These are the activations of a small neural network, seen along a few directions. Each row is one input.
Each table varies a few parts of the input and shows all the possible inputs, shuffled.
Descriptions start from the smaller parts, as in this example, which fits no table here: ring(5) and (point or line(9) or (values(2) and line(6))).
Shared parts are said once, and a part with two or three values counts as separate values.

Other details of the inputs vary at random and push rows far along two fixed directions, the same in every table; ignore that.

Table:
r1: [ -8 -21 -23  28 -29 -37  35  56  -7  37  24]
r2: [-35 -50   6  21  23 -20  21  13  34 -47 -76]
r3: [  8  10  -4   9  22  35 -33 -50  43 -48  -6]
r4: [ -9  -5  44   3 -45 -25  46   5  20   9 -20]
r5: [-38   0 -16 -35  13  28 -24 -79  16 -38  20]
r6: [  1 -19  -2 -30 -42 -14  12  37 -35  40  47]
r7: [ 41  50 -27  -7 -22 -14  22 -10 -22  67 -17]
r8: [-11   5  19  15 -50 -22  39  21  22  -3  28]
r9: [  4  52 -12 -51  -2  40  -8 -38   3  10  52]
r10: [-21  13  21  48  -5  -5 -44  75 -45   3   8]
r11: [ 51  71  21   4   3  23 -41  16 -72  47 -29]
r12: [-26 -10  54 -17  12 -25  24  47  -9  -1  42]
r13: [ 19  -9  10  13   6 -48  13  36  -5  22 -45]
r14: [ 62  82  34 -50 -19  34  37 -18 -37  91  43]
r15: [-11 -22 -44  27  53  38 -26 -49  32 -62 -31]
r16: [-58 -50  18  28 -21 -19  16 -26  38 -43  -9]
r17: [-14 -19  67  10 -11 -48  31  29  24 -26 -39]
r18: [-72 -60  47   0  31 -40   4  -3  15 -60   1]
r19: [ -6  -7  47  25 -12 -29  21  48  33 -12  20]
r20: [ -8 -23 -18  38 -21   5  59  39   7  12  16]
r21: [ -2 -25   7  41  13  -9  43  69  10  -4   8]
r22: [ 82  76 -22  18  11   8  -2  25 -20  72  48]
r23: [-20 -42  16 -15  -7 -29 -12  58  -4  -7  13]
r24: [-26 -30  71 -29  11 -32  24  29   3  -5 -20]
r25: [-11  -6 -83  12  15  15 -43 -71  17 -26 -10]
r26: [ -1 -15 -35 -33  34  17 -70 -53  16 -42  -7]
r27: [ 16   5 -27 -35 -16  16 -14 -39 -33  23  27]
r28: [ -24   11  -35   30   37   44 -110  -46  -18  -71  -27]
r29: [ 87  48  14 -55  -4  17  -3  12 -51  73  13]
r30: [ 35  29 -33 -71 -22  29 -23 -45 -25  24  -4]
r31: [-19 -42   6  24 -21 -16  69  29   7   5 -49]
r32: [  1  -6 -58  18  20  66  -6 -57  29 -15  -7]
r33: [ 16   7 -60  16  44  15 -57 -61  13 -27 -13]
Description of these inputs: values(3) and (point or (values(2) and ring(5))).
Question: The inputs of r27 and r6 match in every part but the values(3) part. If r16 is changed in the same way as r27 into r6, which row does it become?
Answer: r8
Question: List by row number the other rows that have the values(3) part in common with r11.
Answer: r2, r4, r7, r13, r14, r17, r24, r29, r30, r31
Question: Which other rows does r15 become when the values(3) part takes its other values? List them by row number.
Answer: r2, r21

Table:
r34: [ 65  95 -62 -22  30  77 -67 -71 -13  14  32]
r35: [ 53  52  31 -61  -5  22  18 -16 -29  50  34]
r36: [-30 -53  11  27 -10 -32  25  30  -5   1 -25]
r37: [-28 -15 -41  -6  16   4 -53 -21  19 -51 -34]
r38: [-73 -70  45 -16 -44 -44  50  28  19 -16  22]
r39: [-47 -41 -13 -59  -4 -10 -19 -54  47 -63 -17]
r40: [ -3 -28  47  53 -10 -35  70  66 -20  46  15]
r41: [ 18 -19  49  33 -22 -34  54  76 -60  83  28]
r42: [ 58  65 -10  15  14  39   2  -9 -25  49  46]
r43: [-48 -17  33 -53   2  -3 -46 -41  27 -70 -35]
r44: [-16  -9 -41  10  13  16 -19 -45  34 -50 -37]
r45: [ 25  22   1  12   5   2  -9  28 -27  29  22]
r46: [ 69  67 -22   8  -2  27  13  -8 -13  45   9]
r47: [21 18 -3 25  4  3 12 15  4 10  0]
r48: [-36 -54   7  24 -10 -41  17  41   5 -12 -38]
r49: [-29 -12 -33  10  24   9 -47 -20  36 -65 -21]
Question: What is each input in this table made of?
Answer: line(4) or (values(2) and ring(6))
